A small network was trained on made-up records. Each row is its average activation on records with the value named, seen along a few directions.
Values that are neighbours, or in one group, have similar rows; names and order tell nothing.
(in the rows, 500 means zero)
Strong random noise was added to every row along 4 fixed directions; ignore it. To show where, here is one row again and again, with new noise each time:
[751 615 552 596 447 653 487 496 379 495 430 502 659 525]
[524 470 519 469 457 455 654 520 687 567 668 539 513 521]
[430 406 431 498 485 320 547 428 826 501 638 531 562 495]
[320 431 532 496 483 401 656 674 620 545 635 514 279 503]
[263 322 667 442 520 445 705 761 581 541 782 502 196 481]
[595 313 843 461 550 699 564 638 378 460 803 476 518 459]


Field Vabe:
z3: [432 620 335 761 485 413 218 448 400 278 156 451 533 500]
z1: [407 513 492 500 575 519 456 666 114 461 319 500 229 585]
z2: [582 365 592 504 465 587 547 444 592 423 697 630 655 527]
z6: [525 358 510 360 596 494 457 381 472 521 531 580 413 406]
z4: [614 490 512 576 517 542 427 432 522 535 536 597 619 535]
z10: [516 729 435 648 433 603 516 683 245 534 275 431 404 598]
z11: [190 295 458 427 560 251 364 377 856 397 622 327 544 374]
z9: [519 769 265 466 578 476 337 310 396 578 165 567 534 497]
z5: [339 535 458 353 403 447 633 560 561 632 538 369 368 432]
z7: [596 690 279 462 496 418 478 407 448 555 164 591 482 590]
z8: [229 359 618 527 551 493 432 623 431 388 535 327 376 396]
The values of Vabe form a line.
Question: Going along Vabe from z9 by way of its neighbour z6, in what order are z2, z4, z10, z8 met?
Answer: z4, z2, z10, z8
Question: Name the neighbours of z5, in listed order.
Answer: z11

Field Rulit:
k15: [543 533 616 521 511 610 537 651 312 484 545 565 403 538]
k7: [645 517 426 563 552 539 134 304 311 347 184 381 761 444]
k14: [520 568 561 517 442 595 491 510 519 529 537 469 560 435]
k3: [334 435 461 605 461 369 492 629 579 500 476 447 381 541]
k11: [548 547 347 458 515 422 495 388 624 529 446 632 508 551]
k6: [515 379 582 524 564 538 431 484 610 409 596 454 627 424]
k4: [415 521 388 517 389 388 595 502 712 551 500 491 479 558]
k10: [406 554 451 540 447 514 569 613 493 524 530 446 410 479]
k9: [537 364 658 357 596 607 549 496 412 513 683 583 451 497]
k8: [416 454 486 391 505 438 538 480 539 558 481 408 480 438]
k5: [519 410 683 500 520 595 646 625 417 512 738 508 501 533]
k16: [402 573 464 654 493 416 415 593 366 410 300 527 403 558]
k2: [608 506 570 447 595 577 370 351 384 488 450 443 610 457]
k1: [468 288 601 328 596 489 519 429 594 527 717 522 452 488]
k13: [344 641 345 629 447 343 451 501 603 444 300 434 420 434]
k12: [497 486 541 528 504 561 562 636 305 482 514 593 322 524]
The values of Rulit form a line.
Question: Name the neighbours of k12, in listed order.
Answer: k15, k11
Question: Name the neighbours of k4, in listed order.
Answer: k3, k10
Question: Name the neighbours of k2, in listed order.
Answer: k7, k1
